Each row below holds a small network's activations on one input, seen along a few directions.
In each table, some parts of the input vary, and every possible input appears once, in random order.
A made-up example of a description, with smaller parts first: one of 5 places around a ring, together with either a single point or one of 9 places around a ring or (one of 3 separate values, together with one of 6 places along a line).
Shared parts are said once, and a part with two or three values counts as separate values.
In the rows, 128 means zero.

Other details of the inputs vary at random and push rows far along two fixed directions, the same in every table; ignore that.

Table:
x1: [105 146 135  66 163 102  94 119 102  89 112 163 141 127 108]
x2: [118 149 162  42 171 121  99  96 150 112  99 135 119 192 133]
x3: [128 125 108 192 103 133 181 134  98 162 160 100 142  87 118]
x4: [139 142 105 180 120 187 182 120 146 138 127 100 127  99 131]
x5: [119 124 172 132 164 145 142 143 149  90 100 130 157 175  95]
x6: [113 107 156  91 151  69  77 155 169 110  83 186 139 195  97]
x7: [116 182 115  86 134 152 106  49  76 130 161  86 116  99 162]
x8: [154 147 110 143  88 178 148  73 123 173 184  81  88  78 167]
x9: [120  98 148 146 126  93  98 155 137 113 105 162 169 150 107]
x10: [122 126 142  93 147 122 108 125 103 109 130 153 131 106 113]
x11: [110 108 141  97 147  71  71 148 161 112  71 184 162 194 106]
x12: [183  68  92 223 123 127 138 195 128 105 116 167 115 143 133]
x13: [125 118 101 172  90 137 132 129 155 142 135 115 129 103 156]
x14: [140 103 138 171 101 123 125 147 126 137 158 136 129  90 119]
x15: [136 128 150 110 117 102 122 126 106 156 161 117 128 140 115]
x16: [170  88 109 133 158  90 127 173 118 112  97 156 119 225 120]
x17: [127 167  85  66 124 139 107  70  83 136 153 131  94  57 152]
x18: [104 173  96  31 138 102  63  59  85 137 132 149 104 108 149]
x19: [118 155 155  73 148 116  82  86 117 107 119 115 154 181 134]
x20: [112 131 158  92 152 105  86 120 173 103  62 144 163 235 110]
x21: [140  98 173 202 137 156 178 174 171 112 117 117 155 146 107]
x22: [124 141 111 182 118 160 151 112 151 138 115 105 131 126 128]
x23: [144 105 131 177 110 155 189 145 105 156 160 107 136  86 107]
x24: [104 119 141 153 147  97 107 162 132 107  93 167 164 144  98]
x25: [ 92 194  98  29 138 114  66  63 102 126 129 123  97 122 167]
x26: [ 90 168 147  48 172 107  80 130 116  77  98 143 141 157 123]
x27: [138 121 121 173  98 156 162 148 159 143 147 112 101  70 154]
x28: [131 122 135  86 135 113 109 121 135 129 124 156 110 114 130]
x29: [141 107 127 167  94 120 151 132 106 163 155 106 150 114 125]
x30: [124  97 132 207 100 130 150 181 193 132 120 134 128 133 123]
x31: [123 135  94 179 106 165 163 148 151 128 126 115 119  76 141]
x32: [105 139 148  92 146 133 110 129 115  97 126 131 125 122 133]
x33: [149 101 143 174 108 142 187 151 119 160 168 110 133  94 124]
x34: [102 112 151 145 123 107  99 163 150 102 100 138 161 164 122]
x35: [183 127  93 115 141 142 113 104 106  98 135 105  90 167 166]
x36: [ 87 190 123  37 141 109  63  73  77 108 139 118 113 117 160]
x37: [115 128 130  55 160 110  90 111 127 114 105 168 116 134 114]
x38: [113 124 128 118 157 106 156 161 149 132  77 151 152 183  82]
x39: [138 145 131  67 121 132 101  85  77 134 179 127  98  55 156]
x40: [152 107 101 184  80 133 163 131 129 191 148 102 134 101 135]
x41: [119  96 130 197 120 151 165 177 181 117 101 135 132 117 114]
x42: [143 146 124 140  90 168 147 109  99 145 194  87  89  23 180]
x43: [159 124  85 101 140 119  83 140 110  89 128 133  89 161 170]
x44: [128 104 139 201 128 130 197 195 137 124 108 133 172 142  77]
x45: [139 155  69 143  88 145 171  78  83 200 180  85  99  51 159]
x46: [120 107 142 117 159 107 154 158 154 137  92 151 147 181  84]
x47: [140 152 110  51 105 111 111  67  92 184 185 102  83 111 151]
x48: [123 139 164  99 136 128 109 102 128 115 140 114 129 164 130]
x49: [149  89 142 188 120 125 191 184 174 162 116 134 138 140 101]
x50: [136 103 140 200 133 174 182 152 179 124 100 119 143 142 104]
x51: [140 164 110 149 108 193 166  78  84 133 170  75 112  51 153]
x52: [106 113 165 141 133 105 105 171 161 105 115 143 143 164 114]
Each input here is: one of 4 separate values, together with either a single point or (one of 2 separate values, together with one of 6 places around a ring).
Changing only the choice among 4 separate values turns x17 into x4. The same change can be made to x1. Which row results? -> x51
Change only the place on the ring of 6 in x41. List by row number the other rows that result. -> x13, x25, x27, x30, x31
Change only the choice among 2 separate values in x52. List by row number the other rows that result. -> x30
List by row number the other rows that have the choice among 4 separate values in common with x15. -> x3, x16, x23, x29, x33, x38, x40, x44, x45, x46, x47, x49

Table:
x53: [120 119 144 110 149  90 103 155 142 109  88 160 139 185 111]
x54: [129 122 142  92 146 106 104 133 125 111 111 150 129 173 119]
x55: [135 166 105  33 128 114  79  64  77 137 158 116  92 101 176]
x56: [149 102 123 194 114 144 147 157 138 122 135 126 127 126 122]
x57: [131 121 125 181 107 156 164 139 160 137 126 111 132 112 123]
x58: [116 132 143 120 157 126 120 132 151 105  89 148 149 170 107]
x59: [131 148 119 133 122 162 155 106 103 140 159  95 113  82 146]
x60: [144 104 118 185 109 131 154 160 139 145 127 131 132 107 125]
x61: [126 122 143  99 147  97 105 138 129 111 104 152 131 174 121]
x62: [123 119 140 180 116 151 168 147 139 136 140 104 142 112 121]
x63: [118 127 128  91 143  97 101 139 131 124 105 155 136 163 120]
x64: [112 131 148 125 157 122 125 138 139 103  94 143 159 165 102]
x65: [141 158 111  29 130 127  83  63  73 134 168 114  93 106 171]
x66: [150  99 120 186 113 135 155 158 144 129 133 127 135 114 134]
x67: [121 168 127  54 136 139 105  69 110 138 152 106  96 117 159]
x68: [115 131 148 115 163 129 130 145 154 106  93 139 137 175 110]
x69: [145  97 119 190 113 129 166 153 137 146 137 129 131 109 116]
x70: [100 139 170  83 159  92  97 158 142  95  99 167 149 165  92]
x71: [107 131 153 123 145 119 120 131 138 113 106 136 160 161 105]
x72: [144 133  99 145 107 141 126 111 103 139 160 109 101  85 155]
x73: [118 116 141 109 152  86 109 152 143 120  93 160 141 179  98]
x74: [127 118 142 184 110 150 164 144 154 143 140 105 135 113 126]
x75: [142 140  88 118  99 142 126  98  97 149 171 109 101  70 171]
x76: [129 121 134 186 106 149 155 129 147 142 137 115 145 105 124]
x77: [114 120 135 109 145  91 104 155 145 108  91 163 142 184 112]
x78: [124 147 118 134 102 157 150  99 104 148 161  89 122  78 143]
x79: [114 129 150 122 150 119 114 132 163 112  92 148 150 174 109]
x80: [108 134 147 114 155 121 129 146 142 101  90 134 153 170 100]
x81: [136 114 103 184 107 137 141 148 133 129 140 126 123 109 135]
x82: [136 133  94 135 102 131 139 108 104 160 163 119 106  78 145]
x83: [133 122 118 181 116 163 170 142 147 130 122 112 132 108 121]
x84: [105 164 126  14 136 124  64  55  79 122 152 127  93  80 162]
x85: [148 112 113 185 109 141 147 143 127 129 146 119 118 107 138]
x86: [114 168 128  60 121 134 104  71 101 142 151  99 112 109 150]
x87: [128 123 140  91 147 101 105 134 126 122 109 150 132 163 121]
x88: [154 105 120 170 107 145 153 146 126 147 145 123 125 103 128]
x89: [149 104 117 170 110 138 158 138 125 149 150 123 123 103 118]
Describe the family of inputs behind these rows. -> either one of 2 separate values or (one of 3 separate values, together with one of 5 places around a ring) or (one of 4 places along a line, together with one of 5 places along a line)
Change only the choice among 3 separate values in x80. List by row number the other rows that result. -> x59, x64
Change only the place on the line of 4 in x75. List by row number the other rows that result. -> x55, x65, x66

Table:
x90: [138  83 124 207 115 118 156 191 158 127 108 155 149 135 105]
x91: [122 141 141  93 131 128 118 110 120 132 138 121 124 126 131]
x92: [140  94 112 184 110 123 151 167 140 138 122 141 137 111 115]
x93: [122 142 135  98 138 128 125 114 114 129 132 125 127 126 123]
x94: [135  91 134 177 130 101 135 186 159 116  98 161 150 159 104]
x95: [123 141 139  97 131 128 120 107 121 135 135 117 125 132 133]
x96: [136  79 144 179 138  93 128 199 165 108  89 164 152 194  91]
x97: [138 127 111 183  91 162 171 120 125 160 165 103 119  59 138]
x98: [116 145 132  98 132 124 118 106 124 136 127 124 127 131 128]
x99: [121 142 130 104 138 132 118 115 113 116 127 127 126 124 130]
x100: [124 142 129 106 129 135 116 108 121 123 135 116 125 128 141]
x101: [117 146 126 102 131 126 117 103 124 132 127 121 127 133 134]
x102: [123 143 133  99 138 128 126 110 113 132 130 120 128 132 126]
x103: [121 140 133 102 140 130 122 115 113 122 132 127 125 120 127]
x104: [116 147 124 104 132 129 111 107 125 124 125 125 127 130 135]
x105: [123 142 133  99 132 130 116 105 122 129 132 115 126 137 138]
x106: [122 144 127 105 139 132 118 112 116 119 126 122 129 134 131]
x107: [123 144 128 103 139 129 123 109 115 127 127 119 129 137 130]
x108: [115 142 133 100 134 125 115 112 125 126 129 131 124 120 130]
x109: [120 142 136  97 133 131 110 112 120 117 131 124 121 125 139]
x110: [116 113 149 123 165 100 118 177 176  96  65 160 148 221  98]
x111: [120 138 141  97 134 129 114 113 122 123 135 125 123 122 134]
x112: [151  94 115 192 108 124 147 164 136 134 138 136 127 120 127]
x113: [178 109  85 219  82 186 188 120 124 164 176  90  97  53 163]
x114: [114 145 129 100 133 128 110 110 123 121 125 130 123 123 133]
x115: [150 113 106 161 105 128 136 137 116 144 153 128 113  95 145]
Describe the family of inputs behind these rows. -> either one of 2 separate values or one of 6 places along a line or (one of 3 separate values, together with one of 6 places around a ring)

Table:
x116: [131 117 128 140 158 125 133 155 150 101  81 145 143 188 105]
x117: [124 151 101 154  97 168 139  96 127 142 155 103 110  55 163]
x118: [147 148 129  81 136 140 133  89  95 144 154  98 108 131 145]
x119: [128 116 112 180 110 146 144 151 120 123 142 136 127  67 135]
x120: [126 104 159 150 134 110 151 165 137 133 122 148 157 137  89]
x121: [108 117 135 116 153  99 114 163 134 105  91 169 150 154  93]
x122: [118 126 113 184 111 151 162 138 159 141 118 124 139 107 120]
x123: [120 138 149  80 130 119 101 106  96 124 152 128 119 102 130]
x124: [131 135 126 111 153 133 107 126 130  91 102 135 123 159 137]
x125: [142 126 108  20 137  60  42 100  99 134 127 163  98 178 159]
x126: [125 132 118 173 105 144 170 120 142 165 137 101 139 103 124]
x127: [122 115 131 154 125 112 152 155 120 139 123 136 151 126  99]
x128: [128 124 147 120 157 122 112 151 150  84  94 138 140 191 119]
x129: [115 148 144  88 127 128 128  97 133 150 134 112 128 132 127]
x130: [141 112 132 165 143 132 156 151 143 126 105 124 147 176 101]
x131: [121 126 138 176  97 161 157 126 152 147 149 100 128  94 138]
x132: [118 161 120 107 108 152 116  80 119 136 155  99 109  82 160]
x133: [132 151 138  62 148 137 102  88 101 119 149 107 103 143 153]
x134: [153  85 108 155 120  81 110 179 146 130 114 170 119 168 126]
x135: [130 127 125 146 110 141 130 125 108 125 157 124 123  68 137]
Describe the family of inputs behind these rows. -> either one of 2 separate values or (one of 3 separate values, together with one of 6 places around a ring)
What sort of input is x134? -> one of 2 separate values
